A small network was shown many inputs. Here are its activations along a few directions, one row for each input.
In each table, some parts of the input vary, and every possible input appears once, in random order.
Descriptions start from the smaller parts, as in this example, which fits no table here: one of 2 separate values, together with either a single point or one of 11 places around a ring or (one of 5 places around a ring, together with one of 6 places along a line).
Shared parts are said once, and a part with two or three values counts as separate values.
In the rows, 128 means zero.

A family of inputs:
x1: [133 150 131 111 138 135 139 138 119 143 129 130  99 117 118]
x2: [156  49  87 117  49 129 134  93 134  59 120 139 153 160 166]
x3: [103 147 151 128 123 110 125 123 158 119 118 114 146 112 129]
x4: [129 137 130 113 153 141 132 150 112 142 136 137  95 118 122]
x5: [101 127 152 126 156 127 109 139 133 124 158 116 123 127 122]
x6: [105 143 156 128 130 118 121 127 144 122 132 113 140 115 126]
x7: [152 159 109 141 123 124 146 134 123 152  85 142 129 121 125]
x8: [157  46  86 115  59 140 129  97 127  61 134 136 146 167 162]
x9: [103 142 156  95 145 128 140 126 128 122 138 113 103 105 117]
x10: [104 146 156  98 136 124 145 125 139 117 120 117 114  98 120]
x11: [151 139 111 141 157 139 132 147 100 157 126 148 103 135 117]
x12: [ 98 129 154  97 160 133 133 138 121 122 146 119  99 107 119]
x13: [114 122 142 152 160 127 101 138 135 139 158 119 136 139 122]
x14: [112 138 140 153 124 108 118 123 152 138 118 115 163 123 128]
x15: [115 136 143 152 134 118 111 126 143 138 132 114 157 127 128]
x16: [132 153 131 114 127 128 141 139 125 139 110 133 111 106 122]
x17: [103 151 153  96 127 114 145 125 147 115 104 114 124  92 124]
x18: [130 156 129 115 118 119 148 135 136 137  96 135 118 102 124]
x19: [152 154 111 142 131 134 144 136 112 155 100 141 122 125 121]
x20: [151 149 110 138 141 135 139 136 101 161 119 140 112 133 116]
x21: [139 150 118 154 123 120 127 130 137 153  98 134 150 130 127]
x22: [138 130 120 153 158 135 113 144 115 157 141 141 125 146 119]
x23: [115 133 144 150 144 123 109 124 136 142 151 114 144 135 125]
x24: [156  43  85 112  70 144 126  95 116  65 154 138 136 173 161]
x25: [152  31  85 114  85 147 122 108 112  63 163 145 130 175 159]
x26: [138 143 120 155 130 127 124 133 124 157 113 132 143 134 120]
x27: [138 140 120 152 141 132 120 131 115 161 133 134 133 142 121]
x28: [106 142 155 124 142 124 114 127 138 125 150 111 129 123 125]
Question: What is each input in this table made of?
Answer: one of 4 places along a line, together with either a single point or one of 6 places around a ring
Question: List by row number the other rows that have the place on the line of 4 in common with x21.
Answer: x2, x3, x7, x14, x17, x18
Question: Change only the place on the line of 4 in x20. List by row number the other rows that result.
Answer: x7, x11, x19
Question: Start at x22 and move only the place on the ring of 6, one step at a time. The first step leads to x13. Which rows follow, in order?
Answer: x5, x12, x4, x11

A family of inputs:
x29: [133 132 124  94 127 134 147 122 121 115 108 137 105 109 127]
x30: [ 97 154 166 110 110 116 135 100 150 112 138 100 128 111 121]
x31: [ 92 137 160 100 164 133 132 145 129 129 149 114 103 105 116]
x32: [116 151 143 162 179 119 100 160 141 162 127 131 137 118 116]
x33: [122 125 125 128 119 115 142 128 146 124  89 130 143 108 138]
x34: [136 142 118 162 157 118 121 156 125 167 108 143 141 131 118]
x35: [165 142  98 122 120 142 148 140 100 144  98 160 102 127 126]
x36: [163 160 106 150  97 137 145 114 110 156 103 137 133 139 121]
x37: [153  10  76 133  66 134 111 108 137  50 145 143 165 182 173]
x38: [ 99 161 170 121 144 121 116 118 143 140 157  98 134 116 113]
x39: [164  33  86 124  51 142 116  78 120  58 172 124 157 195 169]
x40: [149 168 125 159 142 126 128 124 109 172 133 125 131 139 110]
x41: [ 91 131 155  83 130 128 144 131 138 102 132 115 100  99 123]
x42: [160  13  76 102  72 153 123 102 109  46 164 146 125 184 169]
x43: [136 151 134 116 105 124 140  97 134 132 116 116 134 122 127]
x44: [153 136  98 154 112 124 140 149 123 151  79 151 142 126 138]
x45: [ 85 132 159 114 127 106 127 132 162 103 112 117 139 100 132]
x46: [147 147 115 133 160 136 133 151 100 162 128 145 100 121 112]
x47: [117 152 142 135 184 140 118 153 111 159 145 134  99 123 107]
x48: [125 173 149 155 163 130 107 132 128 172 154 112 129 132 104]
x49: [ 85 136 163 130 158 112 116 149 152 133 130 112 142 103 127]
Question: What is each input in this table made of?
Answer: one of 3 separate values, together with either a single point or one of 6 places around a ring
Question: Changing only the choice among 3 separate values turns x29 into x33. The same change can be made to x41. Which row results?
Answer: x45
Question: Change only the choice among 3 separate values in x42. List by row number the other rows that result.
Answer: x37, x39

A family of inputs:
x50: [ 44 122 197 166 202 106  81 131 168 142 193  79 165 121 110]
x51: [ 90 237 190  90 143 103 164 131 166 153  57 103 118  42 105]
x52: [116  32 124  98  93 135 103 106 145  33 196 132 110 164 162]
x53: [162  33  79 123 105 154 115 110 110  59 156 138 119 192 158]
x54: [ 53 193 196  76 113 101 176 111 177 112  79  83 126  46 116]
x55: [197  82  45 126  82 150 154 118  79  95  89 175 124 158 137]
x56: [204 120  55 145 119 136 163 139  72 164  66 187 113 142 130]
x57: [163 191  94 138 151 142 154 178  93 205  73 172  96 120  99]
x58: [190 122  47 120  26 128 180 100 110  93  55 155 129 143 134]
x59: [120  58 136  50  53 147 130  89 148  39 153 129 126 128 163]
x60: [189  78  64 150  97 152 129 103  79 112 159 149 127 190 141]
x61: [123 190 150 160 198 133 117 176 116 211 144 120  93  93 103]
x62: [156 163 107 178 172 146 135 183  93 224 124 155 111 135 125]
x63: [165  57  86  75  64 161 141  88 118  68 114 134 133 154 161]
x64: [135 203 144 123 179 128 148 174 120 197  89 134  98  63 103]
x65: [ 84 185 188 133 213 126 119 161 136 162 156 103  95 102  85]
x66: [204 164  70 139  76 119 186 125  88 149  26 174 127 128 129]
x67: [135 246 152 116 139 103 167 147 145 186  49 126 110  46 115]
x68: [153 173 126 212 186 135  81 161 102 236 155 144 164 172 110]
x69: [ 56  86 186 128 147 103  60  97 166  82 237  80 163 159 131]
x70: [108  22 122 146 104 124  56 100 166  49 221 127 153 199 154]
x71: [ 60  97 186  80 129 121 106 101 147  69 215  84 116 128 139]
x72: [124  70 121  70  28 119 157 106 170  13  85 140 132 105 179]
x73: [ 69 106 183  44 108 115 134 101 151  67 154  93 132  80 147]
x74: [ 65 121 165  63  70  93 158 122 174  48  89  97 130  60 149]
x75: [ 94 203 196  85 181 125 153 141 146 167 112 100 115  60  95]
x76: [151  28  93 161  98 150  74  95 133  93 193 112 177 217 150]
x77: [187 108  61 184 127 151 135 149  65 181 124 167 104 177 120]
x78: [158 215  99 147 108 132 170 174 111 196  14 172 113  93 124]
x79: [128 185 150 206 229 112  73 167 130 206 168 126 134 139  95]
x80: [166  82  77  81  27 126 168  91 145  56  61 128 141 129 163]
x81: [ 52 132 205 119 192 130 129 133 145 121 170  90 122  93 130]
x82: [186 112  76 217 143 135  87 123  83 196 158 156 158 212 115]
x83: [176  49  54 213 105 152  81 117  98 134 165 152 174 212 148]
x84: [ 82 185 195 167 224 102  75 136 161 185 192  86 147 134  75]
x85: [ 63 158 189  78 177 114 149 126 148 103 117 107 111  72 107]
Question: Changing only one part turns x83 into x58. The same change can be made to x76. Which row results?
Answer: x80
Question: What is each input in this table made of?
Answer: one of 4 places along a line, together with one of 9 places around a ring
Question: Start at x75 and move only the place on the ring of 9, one step at a time. The first step leads to x85. Which rows follow, in order?
Answer: x73, x59, x63, x55, x56, x57, x64
Question: Change only the place on the ring of 9 in x53. List by row number the other rows that result.
Answer: x52, x60, x61, x62, x65, x71, x77, x81

A family of inputs:
x86: [129 141 128 136 132 128 124 153 135 143 114 141 125 118 126]
x87: [164  34  78 128  56 143 120  89 120  63 151 137 155 188 166]
x88: [129 131 124 134 156 134 130 145 114 138 127 139 110 130 119]
x89: [128 153 134 119 114 124 134 135 129 141 125 127 119 115 125]
x90: [131 147 133 145 132 126 122 123 133 143 122 121 141 128 123]
x91: [108 135 147 126 132 123 121 136 143 129 130 117 131 112 128]
x92: [109 134 144 123 140 128 120 138 141 133 139 121 120 116 126]
x93: [124 134 126 134 138 132 126 148 125 147 119 141 120 121 127]
x94: [110 135 145 124 146 118 127 126 144 119 124 118 133 120 123]
x95: [133 144 132 143 139 119 126 119 131 141 123 120 141 131 121]
x96: [129 140 133 138 139 131 122 129 117 152 143 125 128 135 122]
x97: [106 131 147 119 144 130 124 137 130 131 144 122 119 123 123]
x98: [162  25  71 121  62 144 127 106 119  56 133 152 144 177 168]
x99: [130 148 131 144 126 124 117 136 135 151 133 124 135 131 122]
x100: [130 151 134 123 118 126 137 129 132 139 119 122 120 114 126]
x101: [129 140 131 142 143 118 131 114 124 138 124 123 142 133 119]
x102: [108 136 146 127 134 120 125 130 141 123 126 119 133 112 127]
x103: [128 131 124 132 152 122 134 131 126 133 105 137 132 120 120]
x104: [127 146 134 145 125 126 122 129 131 150 128 122 140 129 125]
x105: [127 136 124 140 134 126 129 149 135 143 110 135 126 118 126]
x106: [130 149 133 118 126 132 134 130 126 143 128 127 112 116 127]
x107: [125 129 125 131 146 134 129 149 117 146 125 139 117 125 122]
x108: [165  40  79 103  49 146 133  88 117  54 142 139 139 173 167]
x109: [131 143 132 110 142 133 137 126 107 139 137 127 109 123 121]
x110: [127 133 126 136 143 119 136 138 127 135 106 136 131 121 123]
x111: [129 149 135 119 130 124 143 120 129 131 113 121 123 120 119]
x112: [130 138 130 140 148 132 123 127 111 147 147 124 122 138 115]
x113: [147  26  91 110  63 137 118  94 132  43 154 135 147 170 171]
x114: [132 145 132 116 134 136 138 130 119 140 135 124 110 118 119]
x115: [126 137 127 137 136 127 130 141 129 137 105 137 132 117 126]
x116: [128 150 130 120 125 127 139 125 131 133 116 120 123 114 122]
x117: [130 145 133 143 133 130 121 132 128 151 139 127 131 133 122]
x118: [133 147 132 118 137 120 141 113 123 126 114 124 123 117 119]
x119: [111 130 144 116 157 130 123 134 126 126 146 122 116 126 121]
x120: [114 133 145 123 151 115 126 120 138 116 124 120 131 116 122]
x121: [109 139 148 125 128 120 121 142 143 130 137 123 129 113 128]
Question: Changing only one part turns x88 into x112. The same change can be made to x107. Which row results?
Answer: x96
Question: What is each input in this table made of?
Answer: one of 4 separate values, together with either a single point or one of 8 places along a line
Question: Change only the choice among 4 separate values in x116. List by row number the other rows that result.
Answer: x90, x102, x115
Question: Change only the place on the line of 8 in x116. List by row number the other rows that result.
Answer: x89, x100, x106, x109, x111, x114, x118
Question: Change only the choice among 4 separate values in x105. List by row number the other rows that result.
Answer: x91, x100, x104
